A small network was shown many inputs. Here are its activations along a few directions, one row for each input.
Each table varies a few parts of the input and shows all the possible inputs, shuffled.
Descriptions start from the smaller parts, as in this example, which fits no table here: ring(8) and (point or ring(9) or (values(3) and line(4))).
Shared parts are said once, and a part with two or three values counts as separate values.
(in the rows, 128 means zero)

Other details of the inputs vary at random and push rows far along two fixed directions, the same in every table; ignore that.

Table:
R1: [119  90 145 152 133 108 150 189  91 133 131 153 126 143]
R2: [107 105 142 144 117 131 149 186  92 125 126 166 153 131]
R3: [134 142 143 110 135 168 118  88 143 122 155 115  85 142]
R4: [118  83 133 147 103 122 174 170 115 147 113 131 120 174]
R5: [122 134 117 101 158 160 101  98 147 125 145 146  98 112]
R6: [134 148 126 117 169 169 107 110 127 124 163 146  91 122]
R7: [132 165  96 132 102  71 125 101 140 142  98  88 181 100]
R8: [121 105 140 154  87 144 178 157 111 127 106 135 136 179]
R9: [144 166 130 158 137  65 117 110 129 104 108  80 164  96]
R10: [137 149 109 112 139 171 126  85 152 137 141 116  92 146]
R11: [126 114 135 114 129 115 122 121 135 144 142 119 104 137]
R12: [136 148 118 142 141  37 109 119 131 130 112  91 153  91]
R13: [136 153 121 117 129 176 136  83 145 131 145 113  81 150]
R14: [111  74 146 121 102 140 154 174 117 130 109 149 155 151]
R15: [128 146 142 104 125 164 112  87 142 132 152 130  90 141]
R16: [108  88 141 131 121 131 146 180 113 119 104 160 151 135]
R17: [118  82 137 149 133 140 151 185  97 119 124 167 151 136]
R18: [124 159 138 114 144 156 105  95 137 122 146 140  87 125]
R19: [127 130 136 131 149 145 124 128 134 112 133 132 113 135]
R20: [127 121 124  95 143 170 106  94 153 138 150 135 102 125]
R21: [112 139 128  86 123 165 108  96 147 140 154 139 100 125]
R22: [124 145 114  91 161 162  97 112 126 141 153 162 106  98]
R23: [113  84 126 129  96 147 169 169 118 140  97 146 151 159]
R24: [148 176 124 156 136  63 109 115 110 121 118 106 175  86]
R25: [125 105 158 168 129 141 161 181  89 107 129 145 134 151]
R26: [175 141  89 142  91  55  95 143 152 118 117  85 136  89]
R27: [127 116 110 121 126 157 136 114 144 144 122 127 124 137]
R28: [125 160 119 133 124  65 110 119 133 122 107 111 176  83]
R29: [151 146 123 141 127  73 117 105 141 116 112  79 175 112]
Description of these inputs: point or (line(4) and (point or ring(6))).
Which other rows does R6 become when the line(4) part takes its other values? List them by row number. -> R10, R19, R29
Which other rows does R24 become when the ring(6) part takes its other values? List them by row number. -> R2, R6, R17, R22, R25

Table:
R30: [120 102  99 130  94  82 142 162 138 142  99 108 171 114]
R31: [108 118 115 135 100 106 176 116 125 159  88 115 170 138]
R32: [135 194  98  98 184 133  72  78 145 124 171 130  94  59]
R33: [137 101 116 132 128  94 116 158 108 139 114 138 181 104]
R34: [ 98  87 174 108 118 203 137 161 126 122 161 192  53 176]
R35: [150 134 140 198 139  88 145 149 111  95 115  94 151 135]
R36: [ 86  71 165  99 133 201 142 176 119 120 165 187  72 161]
R37: [138 115 157 162 125  86 144 134 126 102 122  89 142 151]
R38: [140 122 130 156  89  89 134 159 111 126 116 124 163 125]
R39: [126 113 105 137  78  91 137 148 140 138  98 116 147 136]
R40: [153 182  86  81 131 132  89  49 178 152 136  86  74 112]
R41: [125  86  98 126 108  84 127 158 133 151  84 126 179 110]
R42: [145 206 105 113 165 131  68  66 145 122 162 131  81  75]
R43: [105  75 146 114 167 213 135 186 102 121 153 222  79 149]
R44: [137 123 156 152 113  73 138 149 117 107 103  98 153 134]
R45: [121  99 142 127 142  80 112 158 120 128 108 139 174 101]
R46: [131 113 121 138 111  99 132 164 113 130 130 124 168 108]
R47: [130 125 132 141  88 149 147 124 146  82  73 107 230 125]
R48: [145 137 141 178 129  94 142 164  98 100 103 113 146 126]
R49: [110 194 128  85 172 138  93  27 145 152 154 115 106 103]
R50: [ 92  98 155 106 129 236 173 139 100 153 158 189  83 197]
R51: [ 86 115 161 125 161 235 170 151  94 134 154 202  76 186]
R52: [167 183 107 113 153 139  89  42 157 133 173  81  82 116]
R53: [156 132 134 150 103  94 141 145 111 121 111  99 151 134]
R54: [159 175  87  96 140 132 100  38 191 147 150  74  75 126]
What is each input in this table made of? -> point or (line(4) and (point or line(5)))
Which other rows does R45 become when the line(4) part takes its other values? List them by row number. -> R33, R41, R43
Which other rows does R42 become when the line(4) part takes its other values? List them by row number. -> R34, R38, R39

Table:
R55: [128  86 136 151 123 153 147 199  96 118 132 171 114 149]
R56: [145 169 123 124 159 101  86  90 138 117 148 106 134  84]
R57: [116  86 122 136  95 173 173 170 117 140 111 154 136 172]
R58: [116 109 132 144 129  75 137 164 100 130 103 135 196 108]
R59: [137 103 139 160 123  72 126 173 111 108 110 120 176 111]
R60: [131 125 142 168 121  76 136 170 107  98 107 122 174 116]
R61: [143 101 131 158  92  79 145 152 131 118  97  90 171 140]
R62: [142 181 115 124 127 116 113  61 153 123 122  86 133 113]
R63: [112 129 115  88 160 223 112 121 123 145 169 193  68 125]
R64: [149 127 117 174  92  89 160 153 115 120 100  92 169 142]
R65: [142 157 101 103 126  96 103  76 157 150 131  91 130 104]
R66: [136 158 102 102 127 114 103  66 162 144 122  94 150 102]
R67: [135 152 121 115 159 182 107 116 124 127 170 158  71 122]
R68: [116 115 130 147 120  83 135 167 108 116  95 139 196 103]
R69: [144 132 121 174  96  98 167 143 112 122  93  97 181 144]
R70: [ 99  67 155 127 117 179 153 203 106 115 134 195 107 157]
R71: [130 160 138 110 162 165 101  94 133 114 150 140 108 110]
R72: [130 157 125 116 163 192 114 106 120 129 164 162  83 123]
R73: [113  66 163 138  99 198 175 172 120 117 137 150  93 203]
R74: [106  74 150 129 127 143 148 191 101 129 134 174 126 147]
R75: [120 125 128  89 155 175  95 114 140 133 166 162  86 109]
R76: [112 118 124 100 187 216 117 121 135 128 164 178  46 137]
R77: [129 152 134 110 165 143  99 102 129 129 165 138  90 115]
R78: [ 90  60 161 124 123 192 161 211  99 130 143 205  87 171]
R79: [114 104 160 153 137 128 155 168  94 117 124 151 150 148]
R80: [120 165 137 115 165 153 107  96 127 131 154 145  96 113]
R81: [134 106 138 158 127  62 130 173 104 119 111 122 170 116]
R82: [135 100 125 146  89  83 148 152 133 126  96  99 182 133]
R83: [148 173  89 116 150 101  86 102 132 137 140 124 136  66]
R84: [135 183 125 125 168  95 101  80 125 135 140 115 134  90]
R85: [124 164 135 114 160 160 104  94 133 116 151 146 101 111]
R86: [135 118 141 165  99  94 161 134 122 114  94  90 187 147]
R87: [145 174 112 122 133  94 113  69 145 141 135  80 115 114]
R88: [141 147  94 102 122 164 116  96 152 149 145 126  91 125]
R89: [129 143 111  94 118 157 110  89 163 137 139 124  91 127]
R90: [110  86 135 130 100 134 165 155 119 142 107 135 153 165]
R91: [114 113 131 147 130  71 141 165  98 136 101 138 190 108]
R92: [130 125 139 165 104  79 169 135 110 129  94  94 175 148]
R93: [128 113 133  87 126 222 117 105 160 130 161 147  40 166]
R94: [133 111 137 160 128  58 135 174 101 124 109 125 164 116]
R95: [142 182 119 126 164  78  92  88 130 132 144 106 128  84]
R96: [140 162 100 105 127  92 107  77 153 155 129  93 123 103]
R97: [ 96  55 154 112  95 227 176 177 125 128 123 179 102 201]
R98: [136 142 117 104 132 140 114  88 150 149 148 114  74 136]
R99: [136 112 127 161  93  68 149 156 124 127  94  94 160 139]
R100: [147 175 111 124 122 107 107  71 158 122 128  82 121 113]
R101: [140 175 127 124 163 109  93  79 135 119 140 110 146  84]
R102: [122 172 107 107 158  97  89  91 134 144 131 127 144  72]
R103: [126 136 130 101 154 170  94 116 140 120 162 160  67 118]
R104: [153 115 110 168  90  83 152 160 121 125  97  97 165 138]
R105: [138 182 116 125 132 108 117  62 146 137 125  85 127 113]
R106: [130 108 132 146 117  80 128 176 112 109 102 129 188 101]
R107: [119 105 133 146 125  84 133 164 107 120 101 133 202 103]
R108: [143 177 112 124 128  99 110  73 149 135 132  81 115 112]
R109: [137 115 136 163 100  75 158 146 117 122 103  87 169 148]
R110: [116 108 120  98 153 235 141 107 157 137 155 157  35 178]
R111: [ 99 112 130  72 136 231 136  98 144 164 163 173  44 171]
R112: [124  86 154 144  94 165 167 166 123 108 118 130 119 184]
R113: [150 163 115 115 153  99  76  99 144 115 137 111 128  77]
R114: [140 104 129 156  97  68 149 152 123 128  99  92 165 144]
R115: [131 121 140 163 103  84 165 135 113 124  95  92 181 150]
R116: [135 139 113  90 121 162 108  90 164 135 139 119  98 126]
R117: [150 164 104 117 120 101  98  78 164 127 125  87 117 109]
R118: [113 135 127  84 157 187  97 108 136 130 152 167 100 107]
R119: [138 181 121 127 159  91  90  94 133 127 144 111 122  86]
R120: [108  79 141 132  92 151 167 175 122 137 117 147 115 172]
R121: [ 90  68 149 120  98 196 178 174 117 143 121 173 102 192]
R122: [147 174 122 122 156 105  85  93 139 110 141 107 133  83]
R123: [148 177 118 120 129 122 111  60 156 121 121  81 139 114]
R124: [103  82 139 128  91 167 168 164 127 128 106 153 135 174]
R125: [113  94 141 139 127 105 145 182 101 133 122 157 144 129]
R126: [112  83 154 145 126 139 146 195 102 121 131 169 109 152]
The inputs of R117 and R103 match in every part but one. If R88 is changed in the same way as R117 into R103, which row does it become? -> R83
What is each input in this table made of? -> values(2) and (point or (line(5) and (point or ring(6))))
Which other rows does R118 become when the line(5) part takes its other values? List them by row number. -> R71, R106, R113, R122
Which other rows does R66 become when the ring(6) part takes its other values? List them by row number. -> R90, R97, R111, R121, R124

Table:
R127: [151 170  58  95 135  49  71  82 159 172 113  95 165  51]
R128: [125 161 128  89 125 238 132  69 153 139 161 140  49 170]
R129: [144 179 116 124 171 129 102  53 146 123 149  97 121 108]
R130: [146 113 112 179  68  47 174 161 123 135  69  68 179 151]
R131: [127 133 112  76 130 133  99  75 166 158 141 120  78 126]
R132: [143  91 115 166  82  42 165 162 124 136  85  71 193 143]
R133: [ 87  56 189 139 131 210 177 193  98 115 125 193 100 201]
R134: [126 117 147 188 114 125 184 163 100  99  97 123 154 174]
R135: [159 183 129 129 169 107  88  77 136 125 173  95  93 100]
R136: [119  92 108 149  85  34 154 180 128 139  80 107 202 114]
R137: [145 204 107 129 167  38  65  87 134 122 145  91 148  44]
R138: [170  94 124 177  78  69 121 193 142  63  80  89 200 109]
R139: [115  80 185 160 126 123 153 205  86 108 129 158 118 169]
R140: [ 75  51 162 116  95 218 182 196 109 126 130 203 118 184]
R141: [118 180 112 106 173 127  91  75 145 127 140 125 127  74]
R142: [140 117 159 197 110 101 168 183  86 102 119 122 126 166]
R143: [ 99  70 168 132  90 154 173 171 108 121 102 154 156 176]
R144: [111 137 119  76 185 228 102 104 130 143 168 196  65 114]
R145: [107 127 111  62 144 235  99  93 142 159 168 197  79 123]
R146: [161 198  93 121 174  43  62  94 121 132 141 106 154  31]
R147: [120 137 134  77 137 236 124  72 153 143 175 140  63 159]
What is each input in this table made of? -> point or (line(4) and line(5))
Which other rows does R129 become when the line(5) part takes its other values? List them by row number. -> R133, R134, R141, R144
Which other rows does R131 become when the line(4) part takes its other values? List them by row number. -> R133, R139, R143
